These are the activations of a small neural network, seen along a few directions. Each row is one input.
Each table varies a few parts of the input and shows all the possible inputs, shuffled.
Descriptions start from the smaller parts, as in this example, which fits no table here: line(4) and (point or ring(9) or (values(3) and ring(8))).
Shared parts are said once, and a part with two or three values counts as separate values.

Other details of the inputs vary at random and push rows far along two fixed directions, the same in every table; ignore that.

A family of inputs:
row 1: [  5 -18   8 -10  40  14  58  26  -4 -21  26 -17  28]
row 2: [-15  -5  12   4  11   1 -17 -27  -3   5  -8  17   3]
row 3: [ 11  12  -9   0 -14 -20  -3  21   3   5   7 -10  -7]
row 4: [  6  11 -13  -2 -24   1  -5  21  -2  -4  19  -1   2]
row 5: [  3   6 -18  -5 -23  -3  -7  20  -2  -2  19   2   6]
row 6: [  2   3 -26  -5 -19  10   3  20   2  -6   8  -6  -9]
row 7: [ -9 -17  11  -3  -2  19  -3 -20   0  -3 -22  18   8]
row 8: [  2  -2  26   8   1   0  -1 -19   6   7 -33   4   0]
row 9: [ -5 -13  33   4  19  27  21 -21   1  -8 -25  11  19]
row 10: [  4   0 -17 -10 -12 -22  -4  18   1  10  11  -3 -10]
row 11: [  4   3 -17  -8 -15 -26  -6  16   1   8  14  -3  -3]
row 12: [ 14  13 -10  -3 -18 -21  -3  13   2   1  14  -9  -5]
row 13: [ -5   6  18  11   6   6 -17 -29  -3   1 -10  11   0]
row 14: [ 11 -31  36 -19  85 -23  94  20 -10 -33  50 -24  62]
row 15: [  2  13 -20   2  -4 -12 -13   9  -4   0  25  -4  -5]
row 16: [-11  -9   8   6  12   9 -12 -32  -2   0 -16  11  -6]
row 17: [  2  -6  18   0   3   4   0 -27   5   7 -36   2  -3]
row 18: [  0   9 -27   3  -2   0  -6   8   0  -3  15 -15 -21]
row 19: [ -5   4  16  13  11  16 -11 -28   2   2 -22   4  -8]
row 20: [  4  11 -24   4  -1   3  -6  12   0   2  14 -16 -19]
row 21: [ -6   4  19  16  11  13 -12 -23   2   5 -20   7  -5]
row 22: [  4   0  21   3   1   3  -1 -25   7   6 -35   2  -3]
row 23: [  8   1 -22  -9 -13 -18  -1  13   3   3   7 -11 -12]
row 24: [  2  10 -13   1 -20   2  -4  28  -1   0  12  -2   0]
row 25: [ -7   4  19  13  10   8 -17 -22  -2   5 -16  11  -1]
row 26: [-13 -14  16  -4  -4  10  -9 -15  -1   2 -14  22  17]
row 27: [-15  -9  12   4  13   5 -15 -25  -4   7 -11  17  -4]
row 28: [  3  11 -14   4 -20   7   1  28   3   1   9  -5  -6]
row 29: [ -4  -3 -20 -11 -18   1  -7  26  -1   4  17   4  -3]
row 30: [ 10   6 -22  -8 -12 -13   4  13   4   1   2 -18 -15]
Each input here is: values(3) and ring(10).
Q: Changing only the values(3) part turns row 6 into row 30. The same change can be made to row 1. Which row results?
A: row 17
Q: Which other rows does row 19 become when the values(3) part takes its other values? List them by row number.
A: row 9, row 22

A family of inputs:
row 31: [ 16  15  -7  -4 -44 -30 -36 -11  13  29 -31   5 -40]
row 32: [ 11   3 -51 -27 -14 -14  17  72  -9   2  74 -17   9]
row 33: [ 10  37 -39  16  -1  -2  17  77   4 -10  69 -36   0]
row 34: [  0  16  45  27   7  25 -30 -62  -1   5 -56  11 -18]
row 35: [  2  -3 -27 -14  43  -3  18  26  -9  -6  52 -27   0]
row 36: [ -3   0 -20  -7  21  13  12  34  -3  -2  55  -8   9]
row 37: [ 26 -19  53  -7  61 -20  78  -8   2 -25   6 -20  38]
row 38: [-10  28 -82   5 -59  -8 -80  30  -5  17  29   1 -67]
row 39: [ -3  -5 -44  -4 -85  71 -12   8  18   0 -74   6 -40]
row 40: [ 12   3 -17 -15   3   6  33  39 -12 -16  49 -10  33]
row 41: [-20  -8  40  17  28  -5 -26 -78   8  25 -76  16 -18]
row 42: [  4 -32  44 -23  44   6  64  -9  -5 -30   7   2  73]
row 43: [ 11  12   1   2  23   0  26  47  -2  -5  50 -21  -2]
row 44: [-29  -3  30  23  -6  48 -32 -47  -4  -5 -24  46   9]
row 45: [-18 -22  32   1  27   8 -31 -98   2  23 -69  24 -12]
row 46: [ 15   1 -26 -10  38 -19  34   7  -5 -17  44 -44   0]
row 47: [ 14  56 -75  21 -65 -37 -59  24  13  23   3 -33 -71]
row 48: [  2   3 -28  -9 -51 -19 -58 -32   9  34 -36  21 -31]
row 49: [ 14  32 -66   0 -71 -51 -54  39  14  36  -1 -12 -54]
row 50: [-20 -52  46 -27  54  -4  60   1  -8 -27  18  18  64]
row 51: [  5  29 -14   7 -34 -22 -53 -34  12  35 -41  -1 -64]
row 52: [  2  -7  39  18   1  -9  -6 -50   7   8 -63  16  10]
row 53: [  2 -17  47   5  57   9  68  15  -9 -23  12  -4  64]
row 54: [-14 -54  41 -17  70 -15  58 -21  -7 -21   9  12  45]
row 55: [ -1  31 -14  29 -10   6 -36  -4   3   6 -14 -12 -26]
row 56: [-39 -21  38  15   9  42 -34 -52  -3   8 -30  55   6]
row 57: [  15   46  -58    3 -100  -30  -48   54   13   17    1  -13  -28]
row 58: [ 25  22 -10   1  25 -29  35  14   3 -10  29 -46 -19]
row 59: [-16   1 -34   4 -25 -15 -53 -29   3  19 -16   9 -47]
row 60: [ -5 -40  58 -15  62 -15  66   8  -3 -15  -3  -3  63]
row 61: [-19 -32  47 -16 -10  13 -23 -65   2  16 -67  47  28]
row 62: [-21 -16  51  14  -1  18 -22 -42  -3  21 -63  39  18]
row 63: [ 29  10 -25 -28 -24 -42  27  78   5  -1  53 -35  -2]
row 64: [-14  15   0  21  -8  12 -30  10   2  18  -4   8 -13]
row 65: [  0 -41  35  -9  62 -10  67 -13  -9 -38  20   2  52]
row 66: [-12  16 -25   6 -70  18 -52   0  -5   5  -9  39 -10]
row 67: [  0  21 -24  11 -15  21 -44 -24  -2   3  -4  -3 -23]
row 68: [ -24  -58   28  -10  -13   82   17  -44   14    3 -105   30   -7]
row 69: [  1  -9 -13 -20  -6 -13  34  44  -4 -30  46  -2  35]
row 70: [ -7   6 -26  13 -19  -8 -37 -31  -1  -4  -7  -2 -35]
row 71: [ 14   6 -20  -4 -35 -13 -23 -23   3   8 -19   6  -7]
row 72: [  6  14 -19   1  15  22  18  33  -5 -16  56 -15  17]
row 73: [ 36  24 -25 -18 -32 -34  34  76   7 -13  52 -39   6]
row 74: [ 16 -13  56  -2  49  10  72  11 -10 -26  16  -8  52]
row 75: [-32 -29  36  -2  -2  25 -16 -40  -8   6 -31  57  23]
row 76: [ -2  17  45  27  -2  33 -13 -34   3   3 -31  16  -1]
row 77: [ -1 -11  14   2  82  -8  46  25  -9 -14  33 -30  18]
row 78: [  3  17 -58   0   8  -5   7  56 -12 -28  81 -33 -15]
row 79: [ 26  14 -28 -16 -16 -24  24  80  -5   1  62 -28  -6]
row 80: [ -6  -3  49  14  28  16 -23 -56  -3  12 -52  15 -16]
Q: Changing only one part turns row 76 into row 43. The same change can be made to row 78. Which row results?
A: row 38
Q: Changing only one part turns row 45 into row 46. The same change can be made to row 80. Which row results?
A: row 34
Q: What is each input in this table made of?
A: values(2) and (point or (line(4) and ring(6)))
Q: Which other rows does row 31 become when the values(2) part takes its other values? List them by row number.
A: row 37
Q: A walk changes only the ring(6) part. It starts at row 60 and steps to row 62. List the rest of the walk in order.
A: row 64, row 77, row 41, row 49
Q: A walk changes only the line(4) part. It starts at row 75 and steps to row 32. List the rest of the walk in order.
A: row 62, row 79

A family of inputs:
row 81: [-13  15  10  21 -31 -14 -74 -59   7  42 -66  22 -51]
row 82: [ 18  -5 -26 -22  10 -25  53  57  -5 -18  59 -22  43]
row 83: [  1  23 -15  18 -13 -27 -37   0   5  27  -4 -10 -45]
row 84: [-13  16  22  30 -29  32 -60 -56  11  32 -82  19 -43]
row 85: [  5   7  15  15 -59 -14 -70 -80   3  21 -73  39 -17]
row 86: [ 16 -17 -18 -35  42 -56  49  46  -4 -17  67 -32  24]
row 87: [  8 -19 -22 -29  28  -3  64  71   3 -19  47 -32  15]
row 88: [-24 -28  24   7 103  -1  36 -44 -16 -29  20  -4  18]
row 89: [ -5 -36  68   1  85 -20  50 -13 -10 -14  17   7  49]
row 90: [-52 -32  27  15  12  32 -41 -73 -12   2 -42  60  26]
row 91: [ -5  -2  -6  -1 -72  33 -60 -44   9  20 -84  26 -31]
row 92: [ -2  -1 -19 -20 -59  -1 -19  20   5  10  -5  22 -15]
row 93: [  7  30 -24  17 -37  28 -28  22   8   5 -20  -5 -27]
row 94: [ -9 -54 119   7 121  36 100 -81   5 -39 -64   6  69]
row 95: [ 11 -11  49   8  75 -19  60 -34   3 -23  -3 -23  33]
row 96: [-10 -65  95 -11 109  24 117   1 -15 -37  20  13  89]
row 97: [  9  -2 -13  -3  34  13  55  75  -2 -24  52 -42  14]
row 98: [  4   0  -4 -10  42 -15  48  80 -12 -17  77 -25  42]
row 99: [ -2  27  14  19 -71  32 -65 -33   1  18 -63  45 -25]
row 100: [ 28  36 -95 -12 -87 -11 -17  79   8   1  34 -37 -39]
row 101: [ 24  48 -70  -4 -88 -14 -17  86   3  -4  52 -24 -29]
row 102: [ 27 -10 -31 -27  36 -18  66  46   0 -13  44 -51   5]
row 103: [-30  -4  29  12   2  48 -51 -57 -13   8 -16  50  22]
row 104: [ -18   23    1   20  -43   20 -108  -74   -6   23  -29   44  -33]
row 105: [ 11  -7  57   3  80 -15  51  -4 -13 -25  23  -7  44]
row 106: [ 23   8 -72 -28 -14 -30  21  66   8   6  47 -51 -33]
row 107: [-37 -24   8   9 -20  42 -36 -53 -10  -8 -38  54  -4]
row 108: [-17 -40  68  -1  51  29  16 -81  11  12 -86  28   7]
row 109: [ -5 -40  65  -8  80 -23  50 -18 -10 -12  13   8  48]
row 110: [ 20  24 -28   6 -23 -33 -21 -19   4  12 -14 -20 -31]
row 111: [ 31  32 -85 -19 -97 -22 -11  76   2  -1  49 -20 -24]
row 112: [ 26   3  -7  -9  31 -45  59  45   0 -32  66 -39  31]
row 113: [ 13 -42  64 -10  95  14 100 -37  -2 -30 -17 -17  53]
row 114: [ 14  -7  31  -4 112 -28  93  39 -13 -29  73 -59  32]
row 115: [  2 -30  81   4 117  21 109 -21   0 -36  -3 -25  59]
row 116: [ -9   5   2   1 -32 -21 -69 -71   8  35 -72  15 -47]
row 117: [ -6  10  66  29  27   2 -14 -83   3   6 -68  10  -1]
row 118: [ -6   7  62  25  -9   0 -39 -79   1   7 -65  31   9]
row 119: [-15   4  18  30 -29  26 -57 -54  14  39 -83  29 -43]
row 120: [ -2  26  20  31 -27  33 -53 -58  11  28 -81  21 -39]
row 121: [-15 -21  57   5  33 -10 -21 -87   8  22 -72  26 -11]
row 122: [ 13  -5   0 -15  29   0  64  79 -12 -30  71 -25  29]
row 123: [-11   3 -23 -15 -46 -17 -37  18   7  25   0  25  -6]
row 124: [ 18  11 -68 -25 -42 -34   2  71  -2   5  61 -22   6]
row 125: [-37 -40  95  19  41  29  -9 -81  -3  20 -76  69  57]
row 126: [ -9  -3 -29 -20 -48 -19 -37  10   4  23  -6  19  -2]
row 127: [ 13  36 -93   4 -74  -6 -30 101  10  16  46 -31 -53]
row 128: [ -6 -62  91 -23 123 -24  95 -32  -8 -28  16   7  77]
row 129: [  5   8 -27   0  58  27  41  32  -8 -23  81 -37  -1]
row 130: [ 13 -10  24  -8  85  -7  91  62 -14 -32  77 -25  72]
row 131: [-15  36 -12  26 -22  20 -92 -70  -1  24 -24  20 -55]
row 132: [ -2 -25  49  -3  37   3  55  -9   1 -23   4   8  68]
row 133: [ -4  11 -88   4   4  -1   5  53  -4 -12  69 -35 -40]
row 134: [-15 -17  38  16   4  28 -23 -61  11  30 -80  25 -23]
row 135: [ 18  52 -73   2 -76 -28 -32  84   4   8  57 -23 -19]
row 136: [  -4   33 -109   -2  -51  -44  -58   58   -7   -1   80  -18  -53]
row 137: [ 16  22 -98 -26 -78 -16 -24  83   9  11  35 -35 -47]
row 138: [ 15   6 -25 -10 -40 -36 -38 -10   1  13  -3   0 -17]
row 139: [  0  -6 -26 -27 -61  -3 -19  13   3   9 -10  16 -12]
row 140: [ 19  10  -7 -13  53 -46  52  80 -15 -27  97 -46  21]
row 141: [-11  22  13  24 -63  41 -58 -38  14  12 -84  24 -29]
row 142: [-13   6 -19  -2 -43 -11 -38  22   1  28   2  24  -4]
row 143: [  8  40 -85  -6 -73  18 -42  66  -9  -2  82  -7 -35]
row 144: [-41 -10 -17  24 -36  55 -65 -57  -1   7 -63  42 -31]
row 145: [ -9 -45  59 -16  50  16  71   3 -11 -19   8  19  55]
row 146: [  5  42 -94   5 -57  31 -41  64  -1  -1  69 -23 -46]
row 147: [ 23   2 -24 -21  -5 -13  73  80   2 -39  71 -35  34]
row 148: [-20  -1   6  16 -60  38 -64 -37  11  32 -85  37 -36]
row 149: [ -5 -19  23 -12 -49  23 -23 -47   0   7 -59  38   7]
row 150: [ -4  12  69  33  28  12 -27 -92  -2  16 -74  22  -9]
row 151: [ 32  21 -61 -15 -13 -52   4  40   0   6  51 -53 -33]
row 152: [  8  20 -28   7 -60  18 -18  16  18  -5 -25  -7 -19]
Q: Changing only one part turns row 83 into row 96. The same change can be made to row 95. Which row results?
A: row 147
Q: Changing only one part turns row 145 into row 134. The same change can be made to row 107. Which row results?
A: row 133
Q: What is each input in this table made of?
A: ring(6) and (values(2) or ring(10))
Q: List by row number the other rows that have the ring(6) part in common with row 148.
A: row 87, row 91, row 93, row 97, row 100, row 127, row 137, row 141, row 144, row 146, row 152
Q: Which other rows does row 131 become when the values(2) part takes its other values? List them by row number.
A: row 88

A family of inputs:
row 153: [  0 -14  51  12  76   5  60 -10   3 -19   1 -19  39]
row 154: [ 15  30 -65  -5 -51 -16 -24  36  12  14   6 -29 -56]
row 155: [-22  -5  39  20  38  33 -23 -73  -6   3 -38  23  -2]
row 156: [ -4  29   7  25 -33  11 -61 -36   2  22 -29  19 -30]
row 157: [ -7 -31  44 -17  18  44  55  16  -7 -30   0  21  65]
row 158: [  6 -27 -10 -31  67 -35  73  59 -13 -24  87 -30  31]
row 159: [ 11  47 -62   5 -58 -34 -43  49   1  10  47 -15 -35]
row 160: [-23 -10 -15   3 -67  57 -44 -10   0   9 -38  48  -5]
row 161: [-26 -24  43  16  31  17 -21 -73  -7   0 -39  32  10]
row 162: [ 36 -14   2 -22  70 -32 119  80   0 -36  75 -66  38]
row 163: [ 15  24 -55  -9 -65 -47 -41  53   3  23  32  -6 -26]
row 164: [ 14  24 -71 -15 -60 -28 -34  32   7  16  17 -20 -41]
row 165: [  3 -20  54  -3   0  -2  -1 -56   1   8 -64  26  19]
row 166: [-17  -9  37  20  34  28 -14 -65   4   4 -57  14  -6]
Q: What is each input in this table made of?
A: values(2) and (point or ring(6))
Q: Changing only the values(2) part turns row 160 into row 157. The same change can be made to row 158. Which row results?
A: row 163
Q: A walk changes only the ring(6) part. It starts at row 165 and steps to row 162. List the rest of the walk in order.
A: row 153, row 156, row 159, row 163
